A small network was shown many inputs. Here are its activations along a few directions, one row for each input.
Each table varies a few parts of the input and shows all the possible inputs, shuffled.
Descriptions start from the smaller parts, as in this example, which fits no table here: one of 3 separate values, together with either a single point or one of 11 places along a line or (one of 5 places around a ring, together with one of 6 places along a line).
Shared parts are said once, and a part with two or three values counts as separate values.

Other details of the inputs shift rows strongly along two fixed directions, in all tables alike. That doesn't count.

Rows:
r1: 64,-79,26,-14,-12,-9,66,-41,2,-17,-32,16,23,-19
r2: 15,-13,-10,5,-28,-1,-6,3,21,2,10,17,17,8
r3: -33,27,3,-4,55,13,-8,-4,-30,3,0,-17,-16,-23
r4: -4,40,-23,4,-70,-7,-25,35,26,12,19,7,-8,46
r5: -10,41,-12,2,-71,-2,-14,32,29,12,12,5,-6,45
r6: 31,-23,-3,8,-11,-10,-8,16,13,-5,6,11,19,11
r7: -24,4,-4,7,64,15,-21,-10,-29,-5,9,-9,-3,-36
r8: -26,-2,14,8,69,6,-30,1,-11,-11,-8,-12,-5,-26
r9: 21,-13,-10,6,-34,-3,-9,6,10,-6,8,13,13,7
r10: -11,29,-9,0,-13,5,5,3,-7,7,3,-8,-4,10
r11: 1,11,5,-2,-36,-1,10,-1,8,2,-6,0,0,14
r12: -25,-5,7,8,71,8,-24,-3,-7,-7,-3,-9,-1,-23
r13: 8,-1,2,-6,-24,-4,13,2,14,5,-2,9,4,11
r14: -27,1,-4,5,67,15,-18,-14,-22,-1,9,-6,0,-33
r15: -28,9,8,-6,64,13,2,-14,-27,3,-5,-14,-12,-26
r16: -18,51,-21,6,-75,-7,-33,37,34,15,22,5,-9,54
r17: 15,-3,-2,-6,-37,-4,18,-5,18,9,-3,6,4,13
r18: -29,3,7,-3,70,10,0,-12,-27,-1,-3,-13,-11,-29
r19: -23,42,-13,3,-29,4,-12,14,3,12,7,-13,-14,15
r20: 63,-66,15,-12,-22,-13,57,-32,2,-10,-17,13,22,-10
r21: 24,-13,2,-5,-24,-1,30,-12,3,2,-5,5,12,10
r22: 33,-33,0,7,-3,-9,2,5,15,-5,3,11,21,7
r23: -26,5,6,-2,72,7,-8,-12,-35,-7,-2,-15,-14,-33
r24: -44,20,2,-1,57,13,-13,-3,-13,5,-2,-13,-21,-18
r25: -39,26,12,-4,40,12,-12,-13,-20,4,-9,-21,-24,-22
r26: 15,-4,5,-4,-28,-6,19,-7,-2,-4,-10,-2,3,4
r27: -29,38,-18,5,-19,2,-23,21,18,14,15,-2,-11,29
r28: 74,-91,33,-16,-6,-15,61,-34,-9,-29,-35,16,21,-27
r29: -25,16,5,-1,52,12,2,-17,-33,2,-4,-20,-17,-29
r30: 11,0,-8,0,-23,-9,2,6,10,7,11,9,2,20
r31: 19,-10,-2,8,-16,-11,-19,18,15,-6,3,9,9,14
r32: 72,-91,27,-12,-9,-19,56,-29,-6,-30,-30,19,19,-25
r33: -14,22,-11,2,-4,-3,-8,16,-5,7,9,-6,-6,8
r34: -1,26,-21,9,-65,-1,-31,28,33,11,21,12,5,32
r35: -30,34,-6,3,-20,-1,-21,22,10,8,6,-5,-12,18
Each input here is: one of 5 places around a ring, together with either one of 2 separate values or one of 5 places along a line.
Q: Changing only the place on the ring of 5 turns r18 into r24. The same change can be made to r30. Which row results?
A: r27
Q: Change only the place on the line of 5 in r5. List by row number the other rows that result.
A: r11, r16, r25, r35
Q: Change only the choice among 2 separate values in r34. List by row number the other rows that result.
A: r8
Q: Change only the place on the ring of 5 in r15. List by row number the other rows that result.
A: r3, r5, r13, r28

Rows:
r36: 44,-32,3,0,-42,-9,11,-2,9,-12,-5,13,16,2
r37: -13,22,-2,2,-17,-1,-15,18,16,5,1,-1,-5,20
r38: 15,-26,3,2,20,1,16,-14,-5,-4,1,7,10,-14
r39: 40,-39,11,1,-37,-14,19,-3,22,-10,-12,16,17,9
r40: -13,25,-1,3,-19,-3,-15,18,16,8,2,-3,-8,21
r41: -5,19,-16,4,-11,-1,-5,11,8,11,15,6,2,18
r42: 17,-24,2,-2,15,-3,21,-11,-4,0,1,4,7,-8
r43: 5,-11,12,-16,-3,5,42,-31,-14,3,-17,-6,-6,-12
r44: 16,-21,10,-4,8,-5,13,-6,-15,-13,-10,-6,-1,-16
r45: 20,-22,5,-2,20,-4,18,-10,-8,-5,-5,-2,7,-10
r46: -3,20,-13,3,-17,-1,-6,15,7,8,12,0,6,20
r47: 17,-26,6,-4,12,-5,13,-13,-12,-12,-7,4,0,-13
r48: 16,-23,9,-2,6,-1,6,-7,-13,-13,-10,0,5,-16
r49: -8,24,-11,-1,-24,-3,-11,18,3,6,11,0,-10,12
r50: -6,19,-13,4,-13,2,-12,15,5,10,12,1,9,17
r51: -24,-1,1,3,70,16,-9,-18,-21,0,2,-11,-4,-34
r52: 13,28,-6,-7,-90,-5,27,7,19,17,-1,3,0,38
r53: -42,5,12,-2,78,10,-12,-14,-22,-4,-12,-15,-18,-30
r54: -18,20,-3,3,-10,-2,-13,15,15,10,7,-2,-11,19
r55: -47,44,-12,6,27,15,-40,8,-13,6,16,-14,-18,-9
r56: -18,18,-7,4,-11,-1,-18,13,17,9,5,3,-4,15
r57: -40,42,-12,8,36,15,-34,9,-11,10,14,-14,-7,-5
r58: -7,18,-13,4,-26,-1,-16,13,4,5,13,4,-2,15
r59: 11,-30,12,-1,10,-1,6,-13,7,-7,-9,8,6,-13
r60: 14,-27,13,0,9,-2,5,-11,6,-11,-14,4,7,-13
r61: 19,-22,10,-3,8,-3,11,-8,-14,-16,-10,0,1,-14
Q: Describe the family of inputs behind these rows.
A: one of 2 separate values, together with either a single point or (one of 3 separate values, together with one of 4 places along a line)
Q: Changing only the choice among 2 separate values turns r52 into r43. The same change can be made to r40. Which row results?
A: r54
Q: Change only the place on the line of 4 in r55. List by row number the other rows that result.
A: r47, r49, r58
